These are the activations of a small neural network, seen along a few directions. Each row is one input.
Each table varies a few parts of the input and shows all the possible inputs, shuffled.
Descriptions start from the smaller parts, as in this example, which fits no table here: one of 3 separate values, together with either a single point or one of 9 places along a line or (one of 4 places along a line, together with one of 5 places around a ring).
Shared parts are said once, and a part with two or three values counts as separate values.
In the rows, 128 means zero.

Other details of the inputs vary at random and push rows far along two fixed directions, the same in every table; ignore that.

Rows:
row 1: [142 129 156 132 125 155 121 132  89 143 140 110 138 145]
row 2: [136 116 132 148 122 142 104 129 135 128 167 115 151 130]
row 3: [137 127 142 130 134 128 126 135 150 135 164 107 145 144]
row 4: [ 72 123  95 127 119 126 147 131 135 101 119 151 104 124]
row 5: [155 136 170 141 121 140 115 127  54 143 114 114 134 159]
row 6: [136 125 141 141 128 124 113 136 140 128 165 113 148 132]
row 7: [137 115 127 145 129 117 113 129 172 124 177 113 155 139]
row 8: [103 128  84 105 135 112 145 130 181 122 108 160 101  87]
row 9: [156 141 174 141 128 124 129 127  69 143 103 111 136 175]
row 10: [115 140 121 100 126 135 144 118  64 137  39 163  84 117]
row 11: [ 77 137 123 113 126 130 163 137 107 132  82 155  85 150]
row 12: [104 132  89 107 137 108 150 129 186 120 105 159 102  91]
row 13: [ 70 118  93 128 126 113 146 136 176 111 129 161 103 126]
row 14: [168 126 123 124 138 115 116 122 176 133 157 112 153  95]
row 15: [ 71 124 100 128 120 142 133 145 131 118 128 163  96 107]
row 16: [173 133 145 120 132 140 113 117  97 141 108 116 142 113]
row 17: [134 114 129 145 126 122 109 128 166 124 180 112 157 131]
row 18: [168 131 131 117 139 112 119 120 159 133 134 115 148 111]
row 19: [146 131 146 143 124 125 129 120  95 122 125 104 143 164]
row 20: [184 143 157 123 133 137 121 111  64 151  84 116 134 133]
row 21: [ 78 128 106 130 112 148 144 129  81 111  90 153  93 131]
row 22: [134 121 135 132 132 137 117 136 163 130 190 107 148 123]
row 23: [ 71 117  85 129 121 130 139 134 155  97 141 149 104 109]
row 24: [179 127 131 128 134 136 108 122 146 138 150 109 153  97]
row 25: [123 146 130 100 128 118 155 118  79 136  32 158  89 133]
row 26: [155 141 170 140 128 130 122 127  64 144 106 113 139 172]
row 27: [100 125  89 101 132 114 138 130 175 118 112 159 106  80]
row 28: [135 113 127 146 126 129 106 128 162 122 184 114 154 126]
row 29: [138 123 127 147 131 112 128 126 172 108 174 100 157 141]
row 30: [141 132 160 129 127 138 127 130  96 143 133 108 138 155]
Description of these inputs: one of 5 places along a line, together with either one of 2 separate values or one of 4 places along a line.
The inputs of row 15 and row 9 match in every part but the place on the line of 5. If row 21 is changed in the same way as row 15 into row 9, which row does it become? -> row 29
Which other rows does row 6 become when the place on the line of 4 takes its other values? List them by row number. -> row 4, row 17, row 30

Rows:
row 31: [121 119 122 138 125 154 112 141 150 130 181 120 138 111]
row 32: [208 129 167 129 144 119 106 117 155 154 180  73 184 140]
row 33: [183 153 192 131 133 128 120 123  33 160  80 112 136 174]
row 34: [167 141 188 146 118 163 117 123  21 157 106  99 138 182]
row 35: [ 62 122  67 124 123 113 151 131 162 101 111 175  86 105]
row 36: [ 62 111  79 117 123 124 136 135 162 111 107 184  90  97]
row 37: [ 41 120  81 112 122 124 153 138 153  98 122 164  85 112]
row 38: [213 134 160 142 142 122 109 117 153 130 179  66 189 140]
row 39: [132 139 150 128 133 111 133 137 122 137 117 132 126 144]
row 40: [188 133 152 146 120 134 106 109  70 137 118 102 156 139]
row 41: [ 61 121  74 129 120 106 154 132 168 101 110 171  89 115]
row 42: [ 83 134 134 123 116 128 154 126  73 118  81 141  98 163]
row 43: [109 127 122 120 118 142 126 123  71 134  64 165 102 127]
row 44: [128 126 135 126 120 142 120 125  95 121 129 118 132 126]
row 45: [115 131 116 132 118 128 138 115  77 123  75 151 100 132]
row 46: [142 139 135 127 132 120 146 123 125 122 107 116 131 145]
row 47: [165 118 125 136 144 116  93 141 223 129 223 102 174  74]
row 48: [ 53 116  84 121 121 113 145 138 172 110 105 179  92 120]
row 49: [101 129 125 123 121 129 134 125  81 133  67 160 101 151]
row 50: [191 137 171 120 134 133 120 112  90 159 114  99 150 143]
row 51: [ 64 128  86  96 127 112 164 137 182 124 103 172  83 109]
row 52: [174 113 115 120 142 123 102 130 232 135 218  96 176  77]
row 53: [140 127 132 127 138 117 115 139 165 131 158 129 137 102]
row 54: [122 140 124 114 128 137 151 120  85 124  63 142  98 126]
row 55: [149 127 111 124 135 133 126 127 162 119 146 113 143  93]
row 56: [159 144 188 146 123 157 124 124  22 157 103 101 136 194]
row 57: [107 121 129 146 128 134 129 143 161 127 180 116 138 144]
row 58: [145 104 120 140 133 121 101 133 218 104 238  88 177 101]
The inputs of row 35 and row 45 match in every part but one. If row 37 is changed in the same way as row 35 into row 45, which row does it become? -> row 58
Describe the family of inputs behind these rows. -> one of 4 places along a line, together with either one of 2 separate values or one of 5 places around a ring
Which other rows does row 56 become when the choice among 2 separate values takes its other values? List them by row number. -> row 37
